Read these off the row that follows.
1) Which number is the entry just right of 121?
2) Which number is the entry just right of the largest entry?
[156, 134, 100,  81,  52, 112, 107, 121,  87, 100,  93,  78,  84]
1) 87
2) 134

M =
array([[111, 107, 102, 103,  90, 117, 107,  94, 101],
       [123,  89, 101, 109, 127,  90, 103, 109, 106],
       [102,  83,  93, 102,  67,  91,  91,  95, 109],
       [122,  87,  97, 102, 130,  95, 100, 104, 106],
       [109,  95,  99, 109,  86,  98, 110,  94, 101],
       [121,  86, 102, 116, 137, 100, 102, 105, 111],
       [105, 106,  99, 127,  63, 120, 100,  80, 118],
       [118, 112, 111,  93, 121, 116, 110,  95, 108],
       [107,  73,  92, 102,  74, 106,  89,  83, 127],
       [113,  92, 104, 102, 126,  86, 108, 105,  98],
       [118,  87,  97, 110, 129,  90, 105, 101, 109],
       [115, 106,  99,  90, 100, 122, 101,  89, 118],
       [103,  73,  95, 109,  72, 107,  85,  86, 125],
       [115,  96, 106, 109, 125, 116, 103,  92, 115],
       [117, 118, 101,  91, 127,  95, 109, 109,  95],
       [ 98, 107, 101, 120,  52, 115,  94,  88, 115]])
The bottom-right entry?
Answer: 115
The bottom-left entry?
Answer: 98
The 1st entry in reading order?
Answer: 111
The 2nd-last entry, reading row by row?
Answer: 88
The entry just right of the largest entry?
Answer: 100
The smallest entry in the last column -> 95
The entry just right of the smallest entry?
Answer: 115
The largest entry in the last column is 127
The bottom entry of the column that holds the smallest entry?
Answer: 52
The entry just left of the smallest entry?
Answer: 120
The 1st entry on the diagonal from the top-right corner?
Answer: 101
The third entry in reading order?
Answer: 102
The third smallest entry: 67
The 4th entry in reading order?
Answer: 103
The entry directly above the smallest entry: 127
The second smallest entry?
Answer: 63
The first entry in the row that holds the largest entry is 121
The entry just left of the largest entry: 116
The 3rd largest entry?
Answer: 129
The largest entry in the first column?
Answer: 123
The top entry of the column that holds the smallest entry?
Answer: 90
The maximum: 137
The entry just left of 63: 127
The last entry of the largest entry's row?
Answer: 111
The second entry on the main diagonal?
Answer: 89
The entry directly above the largest entry?
Answer: 86
The largest entry in the first row?
Answer: 117

grid = ((158, 103, 82, 92, 135, 86, 104, 102, 117, 97, 89, 98, 105, 84), (150, 114, 88, 88, 127, 84, 99, 104, 116, 99, 93, 106, 105, 93), (141, 106, 81, 90, 123, 101, 93, 104, 124, 96, 100, 102, 116, 86), (148, 109, 84, 86, 138, 87, 99, 100, 111, 97, 96, 102, 98, 94), (153, 107, 83, 88, 139, 86, 101, 99, 115, 96, 94, 100, 99, 90), (159, 102, 81, 93, 139, 86, 105, 100, 116, 95, 88, 97, 102, 84), (136, 105, 73, 85, 140, 112, 103, 91, 118, 81, 85, 93, 107, 97), (135, 105, 73, 84, 139, 114, 102, 91, 118, 80, 85, 94, 107, 98), (153, 111, 88, 89, 126, 83, 100, 104, 117, 99, 92, 104, 107, 90), (150, 110, 84, 87, 135, 85, 99, 101, 115, 97, 95, 103, 101, 93))
The entry just right of the largest entry is 102
The first entry in reading order: 158
Read off the entry just right of 112.
A: 103
Read off the third entry in reading order.
A: 82
The 2nd entry in reading order is 103
